These are the activations of a small neural network, seen along a few directions. Each row is one input.
Each table varies a few parts of the input and shows all the possible inputs, shuffled.
A made-up example of a description, with smaller parts first: one of 6 places along a line, together with either a single point or one of 9 places along a line or (one of 3 separate values, together with one of 5 places around a ring).
Shared parts are said once, and a part with two or three values counts as separate values.

Other details of the inputs shift rows strongly along two fixed directions, in all tables alike. That doesn't count.

Rows:
row 1: [ 15  -2 -13 -14 -14  32 -15  15  -1  23 -25  -4  15  29   4]
row 2: [ 21  23   6 -12  -5  14   2  10  18  -1 -14  32  13  34  -3]
row 3: [ 16  22   5 -14   0  10   6  26   9   4 -16  30   7  37  -6]
row 4: [ 30  -7  -4  -5 -14  29  -6   3  10   0 -26  -2  19  33  -2]
row 5: [ 24  -6 -27  -9  19 -58 -24 -26 -69  -9  -9 -24 -22 -54   2]
row 6: [ 25  -4  -5  -5  42 -56 -12 -36 -71   6  16 -14 -25 -48   0]
row 7: [ 15 -18   9 -19 -14  19  -1  -2  14  28  29  17   9  38 -16]
row 8: [ 34  -9 -11  -5  -7  16   5  15  12   9 -28   6  14  36   0]
row 9: [ 14  22 -11 -21  31 -66 -14 -28 -64 -17  -2   3 -35 -48  -2]
row 10: [ 31  -1   2   9  14 -62 -21 -49 -55 -19  39 -18 -23 -40  10]
row 11: [-85   0  12  22  24  12  66  38  45 -33  -7  -3   0 -68   4]
row 12: [  2  -1 -23  -3 -29  20 -25  13   9  23  -4  -5  -6  42 -14]
row 13: [-71 -26  -5  31  18  20  64  40  41 -24 -16 -31   6 -72   4]
row 14: [ 35  -3 -12  -3 -12  22  -1  11  13   8 -23   3  19  30  -3]
row 15: [-77 -16  26  47   2  19  46  12  52 -15  27 -32  -5 -63  18]
row 16: [ 14 -11 -14   2  25 -62 -28 -48 -59 -12  44 -13 -23 -35  -2]
row 17: [  7   2 -13   3 -35  20 -29  15  12  26 -13  -6 -15  39  -5]
row 18: [-89 -31 -15  35  -3  17  46  17  48 -33   8 -35   4 -57   2]
row 19: [  2  24   5 -22  -8  23 -12  13   4  13 -17  24  10  32   4]
row 20: [28 -4 11  0 12 19  9 17  1 27  2 13 17 38 -5]
row 21: [ 16  -7 -17  -1 -25  18  -9   4  10   1  -6  -4  12  49   1]
row 22: [-12  24  -5 -11 -22  12 -21  12  14  13   4  23 -12  45 -15]
row 23: [  0  -1   0   4 -11  21 -20   3   6  36  22   6  -2  46 -12]
row 24: [ 19  10 -10   1 -35  21 -22  11  17  16  -9 -13  -6  38   6]
row 25: [ 14  13 -10  -9  11 -73 -23 -43 -52 -44  21   5 -28 -34   5]
row 26: [ -8  20  -9 -14 -14  12 -13   5  14   1   7  23   2  51  -9]
row 27: [-82 -26  20  37  25  24  60  20  33  -3   9 -22  14 -69   8]
row 28: [-66 -32  32  42  23  28  62   5  46 -30  10 -20  20 -67  10]
row 29: [ 21  15   5 -18  21 -68 -29 -42 -50 -36  -1   1 -18 -48   6]
row 30: [ 14  -5  -1  10  13 -61 -39 -40 -56   2  32 -14 -45 -45   2]
row 31: [-63 -34  25  42  29  15  73  17  48 -21   8 -13  15 -65  12]
row 32: [ 19  17   7 -13  -1   8   8  14  17   0 -19  35   8  38   1]
row 33: [  4  24  11 -19 -11  20 -11   3   9   9 -20  22  16  33  -2]
row 34: [-89 -18  16   5  -6   7  58  17  60 -38  20   5  -4 -67  -8]
row 35: [  6  35   8  -7 -28  13 -18  10  22   6   0  15 -12  41   5]
row 36: [  9  30   8  -6 -26  11  -7   5  18  -5   3  18   2  46   4]
row 37: [22  0  6 -3 17 24  5 18 -2 33  2 10 13 38 -5]
row 38: [ -7  27   5  -5 -27  12 -25  14  16  16  -4  22 -20  41  -6]
row 39: [ 29  14   3 -13  22 -62 -21 -43 -52 -44   1   8 -21 -48   3]
row 40: [15 -2 16 -3  0 29 -9 -6  1 32 -1  6 26 33  0]
row 41: [ 30  -4 -13  -6  -6  18   3  27   4  14 -25   2  13  35  -6]
row 42: [33 -3 11  3  6 23  4  2 10 21  4 15 23 34 -2]
row 43: [ 23   5 -10   2 -34  19 -10   6  13   4  -6 -10   8  43   4]
row 44: [ 12  20  -9 -18  25 -66 -22 -28 -65 -18   0   4 -27 -50   1]
row 45: [ 32 -11  10  -2  32 -58 -26 -50 -57 -13  17 -16  -8 -48   7]
row 46: [ 17  -2  -7 -11 -18  28 -14   4   4  18 -28  -6  22  30  -1]
row 47: [ 23  -5  -2 -10 -15  24 -14   4  11   9 -28  -8  23  34   2]
row 48: [ 28 -24 -25 -25  -3 -65 -23 -37 -48 -22  21 -13 -30 -52 -13]
row 49: [-80 -28  23  34  22  30  52  16  35  -8  11 -22  16 -72  15]
row 50: [14 -7  6  6 -7 19 -4 -6  7 15 21  7 16 53  2]
row 51: [ 16   2 -18 -13  -4  25   0  19  -3  29 -29  -6   5  35  -6]
Each input here is: one of 3 separate values, together with either a single point or one of 6 places around a ring or one of 10 places around a ring.
Changing only the choice among 3 separate values turns row 36 into row 43. The same change can be made to row 2. Which row results? -> row 14
Changing only the choice among 3 separate values turns row 11 into row 13. The same change can be made to row 32. Which row results? -> row 8
Which other rows does row 35 become when the choice among 3 separate values takes its other values? List them by row number. -> row 15, row 24

Rows:
row 52: [ 4 -7  0  1  3  3  7  2  2 -2  1 -2  9  6  1]
row 53: [ 4 -7  2  1  3  3  5 -2  6 -1  1  3  6  4 -4]
row 54: [ 0  3  2  2  4  8  3  1 -2  7 -5 -4  5  1  4]
row 55: [ 3  1 -5  4 -3  1  3  7  4 -3 -9 -3  1  4  2]
row 56: [ 1  4  2  0 -4  2  2  2  7 -6  2  6  3  3  0]
row 57: [ 4 -2  3  6  1  5  4  0  2  0 -2 -4  6  5  7]
row 58: [ 4  0 -4  1 -4  1  4  6  6 -3 -7  0  1  3  1]
row 59: [-3  2  1  1 -9  4 -5  1  6 -1  3 -1  0  2  1]
row 60: [  1  -2  -4   3  17 -17  -1  -4 -21  -2   1  -5  -7 -25   2]
row 61: [-11   3  -1   0  -5   1  -3   0   4   2   5   2  -4   7  -2]
row 62: [-6 -1 -1 -1 -6  4 -3 -1  5  0  7  3  1  4 -2]
row 63: [  2  -2   4  -3  11 -17   1 -12 -16  -4   4  -4  -7 -27   1]
row 64: [  5   0  -1   7  11 -19   2 -11 -17  -8   5  -9  -7 -22   6]
row 65: [  0   1  -3  -3  -2   3   1   6   3   1 -12  -1   3  -1   0]
row 66: [ 5 -5  7  0  0  3  5 -1  6 -1  2  2  4  4  3]
row 67: [  1  -4  -8  -8   6 -20   1  -6 -16 -13  -5  -4 -10 -27  -2]
row 68: [-7  4  2 -5 -1  3  2  1  1 -1 -1  8  3  3 -1]
row 69: [ 1 -6  3 -3  4  6  2 -2  3  2 -3  3  8  0 -4]
row 70: [-3  1  0  0 -8  4 -4  0  6 -1  5  1  1  2 -1]
row 71: [  1  -6   1   1   5 -18  -2 -14 -14  -3  12  -9 -11 -24   1]
row 72: [ -9  -1  -5   0   3 -22  -6 -13 -13  -9  12  -3 -12 -20  -1]
row 73: [-1 -5 -7 -2 -8  3  0  4  5  1 -3 -4 -1  2 -3]
row 74: [-1 -3 -6  1 -8  3 -2  4  5  2 -4 -5 -1  2 -1]
row 75: [  5  -6  -4   8  14 -18   0 -13 -17 -13   3  -8  -2 -21   2]
row 76: [-2 -2  4  6 -2  4 -2  4  2 12  4 -2 -4  2  0]
row 77: [ 0  8  3  3 -4  1  0  3  7 -5 -2  3 -3  4  2]
row 78: [-7  9  4 -3 -1  3 -1  4  2 -1 -6  3 -2  3  0]
row 79: [-2 -2 -7  3 -7  4 -3  5  3  2 -6 -7 -1  3  1]
row 80: [  6  -5   4   7   9 -20  -1 -15 -13 -11   4  -6  -5 -22   3]
row 81: [ 3  1  6  6  3  2  4  6  3  6  2  3 -2  2  1]
row 82: [-2  8  3 -3 -2  5 -2  2  6 -2 -6  3  1  0  2]
row 83: [ 2  7  3  2 -4  2  0  2  8 -5 -1  3 -1  3  3]
row 84: [ 0 -8  5  0 -5  5 -1 -3  5  5  5 -3  2  3  2]
row 85: [-1 -5 -4  1  0  6  3  2  1  7  6 -7  4  4 -3]
row 86: [ 1 -1 -1 -4  6  6  6  4 -2  5 -2 -2  8  1 -2]
row 87: [ 0 -1  4  1  3  7  1  0 -1  3 -7 -4  8  2  6]
row 88: [ 1 -2  8  2  2  6  0 -3  2  3 -6  0  7  0  1]
row 89: [ 0 -6  5  6 -4  6 -3 -5  4  5  2 -4  3  3  0]
row 90: [ 3 -1 -5 -1 -4  1  6  6  6 -4 -5  1  1  3 -2]
row 91: [-5  8  1  1 -1 -1  2  3  6 -3  1  5 -5  8  0]
row 92: [-1 -1 -1  6 -2  7  0  0  0  8  3 -8  1  3  3]
row 93: [ 4 -1  6  0  1  3  8  0  5  3  4  2  1  3  0]
row 94: [-7  6  1  0  0 -2  3  2  5 -3  2  7 -3  8 -1]
row 95: [ 1 -4  8 -4  1  6  3 -2  3  3 -3  2  6  0  2]
row 96: [  0  -1  -4  -6  -3   3   3   5   3   0 -10   1   3  -1  -3]
row 97: [-5  5  1  2 -8  3 -6  1  6  0  1 -2 -4  3  0]
row 98: [ 3 -1 -2  7  7  4  5  9  0  5  0  1  1  4  1]
row 99: [-3  4  0  2 -8  4 -6  0  8  0  1 -2 -3  2  2]
row 100: [ 0 -3  3 -4  7  4  4  7  1  9 -1  6  1 -1 -4]
row 101: [-3  3  1  0 -2  1  4  1  4 -5  4  8  1  6 -1]
row 102: [-8  5  1  2 -7  3 -5  3  4  0  2 -3 -6  6 -1]
row 103: [-2 -7 -1  1  1  4  1  5  3 10  7  1 -3  2 -5]
row 104: [-1  6  4 -3 -4  4 -2  3  4 -2 -5  4  4 -1  2]
row 105: [-6  5  0 -1  0 -2  4  2  5 -3  4  8  0  8 -1]
row 106: [ 2  5  3  1 -5  2  1  3  7 -6  0  4  2  3  2]
row 107: [-10   7   2  -4   1   1   0   2   2   0  -3   7  -1   5  -2]
row 108: [-9  9  2 -4  0  2  0  2  3  0 -4  5 -3  4  0]
row 109: [ 1 -4 -1  3  6  9  1  0 -1  2 -7 -2  9  2  0]
row 110: [  1 -12  -3   2   7 -18  -4 -16 -13  -7  10  -8  -6 -23  -3]
row 111: [-1  3  1 -1 -2  1  3  1  6 -5  4  8  3  5  0]
row 112: [-9  6  1 -6  1  1  1  1  2  0 -1  8  2  4 -2]
row 113: [-4  4  2 -6  0  4  0  1  3 -2 -1  8  5  1 -1]
row 114: [-10   4  -1   1  -6   2  -4   1   5   2   3   0  -6   7  -1]
row 115: [-1 -5  1  6 -3  7 -2 -2  1  5  1 -8  4  4  6]
row 116: [-2  5  3 -4 -2  4  0  2  4 -2 -3  5  5  0  0]
row 117: [-4  9  4 -2 -2  4 -2  3  4 -1 -7  3 -1  1  1]
row 118: [-2 -6 -9 -4 -8  4  1  5  4  0 -3 -3 -4  2 -4]
row 119: [ 80  11 -18 -26  -5 -17 -59 -26 -53  27  -1  12  -4  62  -7]
row 120: [ 1 -6  1 -4  5  6  4  2 -1  2 -3 -2 11  2  0]
row 121: [ -1 -10  -2   0  -1   5   1   0   1   3   4  -7   7   5   0]
row 122: [  4  -5  -1   2  14 -22   3  -6 -14  -6   9   0 -11 -24  -2]
row 123: [ 4 -2 -1  1  5  3  9  4  1  2  3 -2  6  5 -2]
row 124: [-2 -4 -4  7  3  6  0  7 -1 10  3 -4 -1  3  0]
row 125: [-3  8  3  2 -2  0  1  4  5 -5 -1  3 -4  7  0]
row 126: [-8  0 -1 -1 -7  3 -2  0  3  0  7  3 -1  5 -2]
row 127: [ 3 -3 -6 -4 -4  1  7  7  5 -5 -6  2 -2  3 -3]
row 128: [ -1   2  -4  -1  -2   4   0   6   1   0 -14  -3   3   0   2]
row 129: [  1   0   4   2  12 -19  -2  -6 -17  -1   2  -3 -10 -27   2]
What is each input in this table made of? -> one of 3 separate values, together with either one of 4 places along a line or one of 10 places around a ring or (one of 2 separate values, together with one of 6 places around a ring)
Changing only the choice among 3 separate values turns row 106 into row 59. The same change can be made to row 75. Which row results? -> row 119
Changing only the choice among 3 separate values turns row 55 into row 128. The same change can be made to row 90. Which row results? -> row 96
Which other rows does row 60 become when the choice among 2 separate values takes its other values? List them by row number. -> row 109
Which other rows does row 87 become when the choice among 3 separate values takes its other values? List them by row number. -> row 57, row 115
Which other rows does row 73 become when the place on the line of 4 takes its other values? List them by row number. -> row 74, row 79, row 118
Which other rows does row 85 become when the place on the ring of 6 takes its other values? List them by row number. -> row 71, row 76, row 92, row 103, row 124
A walk changes only the place on the ring of 10. It starts at row 62 and steps to row 126. List the rest of the walk in order. -> row 72, row 61, row 114, row 102, row 97, row 99, row 59, row 70

Rows:
row 130: [ 1 -3 -3  0  3 -2  0  0 -4  3  3 -1 -2  0 -3]
row 131: [-65 -17  11  26   8  27  52  26  47 -14  -2 -11  10 -41   3]
row 132: [ 0  4 -2  1 -5 -5 -4 -1  1 -4  2  1 -5  0  0]
row 133: [  5   7  11  -5 -23  57  -3  23  38  36  -6  18  24  76  -5]
row 134: [-1  2  0 -3 -3 -3 -4 -3 -1 -5 -1  2 -1 -1 -1]
row 135: [ 3 -5 -1 -1  2 -2  1 -3 -3  0  5  0  1  0 -3]
row 136: [ 0  4  0  1 -3 -4 -4 -1 -1 -5 -1  1 -4  0  1]
row 137: [ 0  3 -2  0 -5 -6 -3 -1  1 -4  4  1 -7  1 -1]
row 138: [ 1 -4 -4  1  0 -1 -3 -1 -4  4  3 -5 -1  0  0]
row 139: [ 8 -1  2  1  6 -2  3  1 -4 -1 -4  0  3 -2  2]
row 140: [ 6 -5  1 -2  3  1  0 -3 -4  1 -3 -3  5 -4  0]
row 141: [-3  4 -2 -2 -2 -3 -5  0 -3 -2 -3  1 -4 -1 -1]
row 142: [ 1  7  1 -1  0 -5 -2 -1 -1 -6 -4  3 -2  0  1]
row 143: [ 2  8  1 -2  1 -5  1  0 -2 -6 -3  5 -2 -1  2]
row 144: [-2  6 -1 -4  1 -4 -3  0 -3 -2 -5  3 -3 -1  0]
row 145: [ 6 -1  0  1  5 -3  3  0 -3 -1  0  2  0 -1  0]
row 146: [ 0  1  4  5  0 -2 -5 -5 -2  3  8 -2 -3  1  2]
row 147: [ 4 -6 -1  0  0  1 -2 -5 -4  2  0 -5  3 -2  1]
row 148: [ 6 -3  2 -3  6 -1  2 -1 -4  0 -3  1  5 -3  0]
row 149: [ 5 -1  0 -2  6 -1  2  2 -6  3 -5  0  2 -3  0]
row 150: [-1  1 -2 -4 -5 -5 -3 -3  1 -3  5  2 -5  0 -2]
row 151: [ 5 -3 -1  0  4  1 -1  0 -5  4 -5 -4  2 -4  1]
row 152: [ 6 -4 -1  4  0  0 -2 -3 -3  1  0 -6  1 -1  3]
row 153: [ 4 -3  0 -3  5 -2  3 -2 -3  0  0  3  2 -2 -2]
row 154: [-3  1  3  2  1 -1 -6 -3 -4  7  7 -2 -4  0  0]
row 155: [ 0  4  1 -5  0 -4 -2 -3 -1 -5 -3  4  0 -1  0]
row 156: [ 8 -2  0  2  3  0  0 -1 -3  0 -3 -4  3 -3  2]
row 157: [ 0  6  2 -6  1 -4  0 -1 -2 -5 -3  6  1 -2  0]
row 158: [-3  3 -4 -2 -4 -4 -5  0 -1 -1  1  1 -6 -1 -2]
row 159: [-2  1 -2 -3 -5 -4 -4 -3  0 -4  2  2 -3 -1 -2]
row 160: [ 4 -3 -2  3  2 -3  1 -1 -2  0  4 -1 -1  1 -1]
row 161: [-1  8  0 -5  2 -4  0  2 -4 -3 -4  5 -2 -2  0]
row 162: [-3  3 -4 -3 -4 -5 -4  1 -1 -1  3  1 -8  0 -2]
row 163: [ 4 -4 -2  4  0 -2 -2 -3 -2  1  5 -5 -1  1  2]
row 164: [ 3 -5 -3  2  0  0 -3 -2 -5  5 -1 -6  0 -2  1]
row 165: [ 2 -6 -2  0  0 -1 -2 -5 -3  1  5 -4  2  0  0]
Changing only one part turns row 150 into row 162. The same change can be made to row 157. Which row results? -> row 161
What is each input in this table made of? -> one of 3 separate values, together with either a single point or one of 5 places along a line or one of 6 places around a ring
Which other rows does row 160 become when the choice among 3 separate values takes its other values? List them by row number. -> row 130, row 135
Which other rows does row 146 become when the choice among 3 separate values takes its other values? List them by row number. -> row 133, row 154
Which other rows does row 132 become when the place on the line of 5 takes its other values? List them by row number. -> row 136, row 137, row 142, row 143
Which other rows does row 153 become when the place on the ring of 6 takes its other values? List them by row number. -> row 135, row 140, row 147, row 148, row 165
